A small network was shown many inputs. Here are its activations along a few directions, one row for each input.
In each table, some parts of the input vary, and every possible input appears once, in random order.
A made-up example of a description, with smaller parts first: one of 8 places around a ring, together with either a single point or one of 11 places around a ring or (one of 3 separate values, together with one of 6 places along a line).
Shared parts are said once, and a part with two or three values counts as separate values.
In the rows, zero is written as 128.

Other details of the inputs vary at random and push rows far along two fixed directions, the same in every table; ignore that.

A family of inputs:
R1: [150 111 202 133 134 172 136 102  94 171 113  92]
R2: [ 61 217 132 138  93  71 108 144 118 170 169 122]
R3: [101 193 131 134 109  54  88 143 100  98 134  85]
R4: [ 93 154  35 127 126 113 106 177 197  61 138 152]
R5: [164  49  92 119 160 151 142  99 140  65  94 106]
R6: [106 192 155 141 119  86  76 169 124 131 150  76]
R7: [ 80 189 144 132 108  65  63 133 137 155 168 118]
R8: [ 41 201 153 124  96  68 112 164 157 173 132 113]
R9: [112 143  41 135 146  84  68 118 166  36 139  93]
R10: [116 121  42 121 143  92  58 156 196  77 165 131]
R11: [208  69 100 117 158 205 140 121 108  87 104 129]
R12: [183  79  70 127 149 174 154  98 137 110 121 165]
R13: [111 160  25 125 137 108 101 165 171  57 166 157]
R14: [155  91 209 122 136 168 148 114 100 173 108  82]
R15: [179  66  75 138 147 166 143  84 113  65  94 116]
R16: [103 112 205 126 129 134 177 124 108 206 111 132]
R17: [192  65  94 117 145 175 139 119 119  94 123 173]
R18: [147 116 203 135 122 130 172 129 104 177 118 140]
R19: [148 100 184 134 129 126 155 112  85 122  92  99]
R20: [153 128 200 132 114 139 175 118  85 179 124 150]
R21: [ 53 226 130 129  79  82 112 143 131 160 149 126]
R22: [132 123 199 129 127 135 156  98 107 195 119 138]
R23: [145 112 182 135 106 145 143 100  82 185 135 142]
R24: [142  73  79 117 165 179 151 107 150 110 114 170]
R25: [115 134  35 123 154  87  80 156 204  83 155 133]
R26: [ 95 145 193 116 107 142 169 109 116 192 102 140]
R27: [ 92 183 158 140 102  59  82 166 128 147 166 120]
R28: [155  92  80 109 129 190 174 130 145  82 107 178]
R29: [116 121 206 135 118 136 181 138  98 182 118 143]
R30: [193  75  85 130 152 203 129 105 119  96 113 116]
Description of these inputs: one of 5 places around a ring, together with either one of 2 separate values or one of 4 places along a line.
The inputs of R10 and R17 match in every part but the place on the ring of 5. If R14 is changed in the same way as R10 into R17, which row does it become? -> R11

A family of inputs:
R31: [150  83 101 124 156 157 134 136 147 107 135 161]
R32: [154 110  81 113 130 169 126 119 144 117 136 156]
R33: [144 118 195 125 102 130 166 103  87 187 119 149]
R34: [160  78 121 117 146 173 136 124 142 125  98 117]
R35: [111 203 150 137  95  65 107 166 113 120 147 111]
R36: [152  94  90 125 153 153 125 131 141 107 138 166]
R37: [168  87  88 135 146 152 110 116 126  97 142 134]
R38: [157  99 101 115 143 181 140 117 145 124 119 161]
R39: [ 65 178 147 124 106  70  93 146 135 127 136  81]
R40: [ 97 156  43 128 149  87  88 155 179  73 144  94]
R41: [142 106  73 127 154 155 152 119 142 111 119 159]
R42: [165  68 109 121 151 160 162 115 150 107 108 167]
R43: [115 154  34 127 131  96  68 158 164  80 180 147]
R44: [167  64 117 123 163 165 131 120 128 107 120 133]
R45: [ 78 151  47 125 125  94  86 160 189  68 142 132]
R46: [120 132 188 133 134 128 163 109  95 169 115 100]
R47: [ 76 190 146 135 106  76  88 127 121 130 141  97]
R48: [149 116 211 131 122 126 156  96  87 176 108 117]
R49: [106 185 140 142  99  61  88 128 122 138 157  98]
R50: [123 118 198 131 110 117 164 129 123 174 111 133]
R51: [ 68 198 133 137 121  73 122 149 140 153 153 118]
R52: [130 107 201 129 129 125 137 134  97 175 118 103]
R53: [134 131 208 126  98 150 173 124  65 151  97 126]
R54: [ 93 194 127 151 109  76 101 126 115 142 157  91]
R55: [155  78  99 129 130 169 135  91 119  91 110 135]
R56: [107 134 182 121 107 134 153 109  95 172 109 144]
R57: [142 129 207 132 120 155 144 102  91 190 111 109]
R58: [108 121 199 120 116 131 149 105  95 156 108 105]
R59: [166  79 105 120 155 142 134 112 144  94 109 133]
R60: [128 138 182 141 129 129 157 102  88 172 115 107]
R61: [174 100  93 134 145 174 171 133 111  86 104 142]
R62: [125  90  88 116 139 158 141 120 151  92 112 158]
R63: [145 101  94 116 146 172 136 129 163 113 125 154]
R64: [153  67 119 129 148 164 146 140 144 120 120 154]
R65: [138 105 212 121 119 120 158 117 102 176  99 103]
R66: [141  97 105 122 137 167 139 137 166 122 116 144]
R67: [107 166  12 130 134  97  91 145 168  81 162 144]
R68: [140  84  99 127 150 162 173 126 152 118 109 144]
R69: [152 140 210 127 104 165 165 135  78 170 112 122]
R70: [127 161  37 134 130 113  58 137 169  77 160 115]
R71: [ 97 182 151 142 122  74  78 143 117 145 163 101]
R72: [ 88 193 148 131 116  86  80 147 139 150 147  89]
R73: [ 88 196 138 135 107  59  98 145 139 147 153 132]
R74: [147  81  81 115 125 169 142 105 127 102 111 166]
R75: [108 198 151 138 105  79  95 176 107 124 167 110]
The inputs of R48 and R60 match in every part but one. If R65 is changed in the same way as R48 into R60, which row does it become? -> R40
The inputs of R51 and R31 match in every part but one. If R67 is changed in the same way as R51 into R31, which row does it become? -> R43
What is each input in this table made of? -> one of 5 separate values, together with either a single point or (one of 2 separate values, together with one of 4 places along a line)
Which other rows agree with R70 in the choice among 5 separate values? List them by row number. -> R32, R34, R38, R57, R63, R66, R69, R72
Change only the choice among 5 separate values in R69. List by row number the other rows that result. -> R35, R53, R61, R75
Change only the place on the line of 4 in R71. List by row number the other rows that result. -> R37, R44, R52
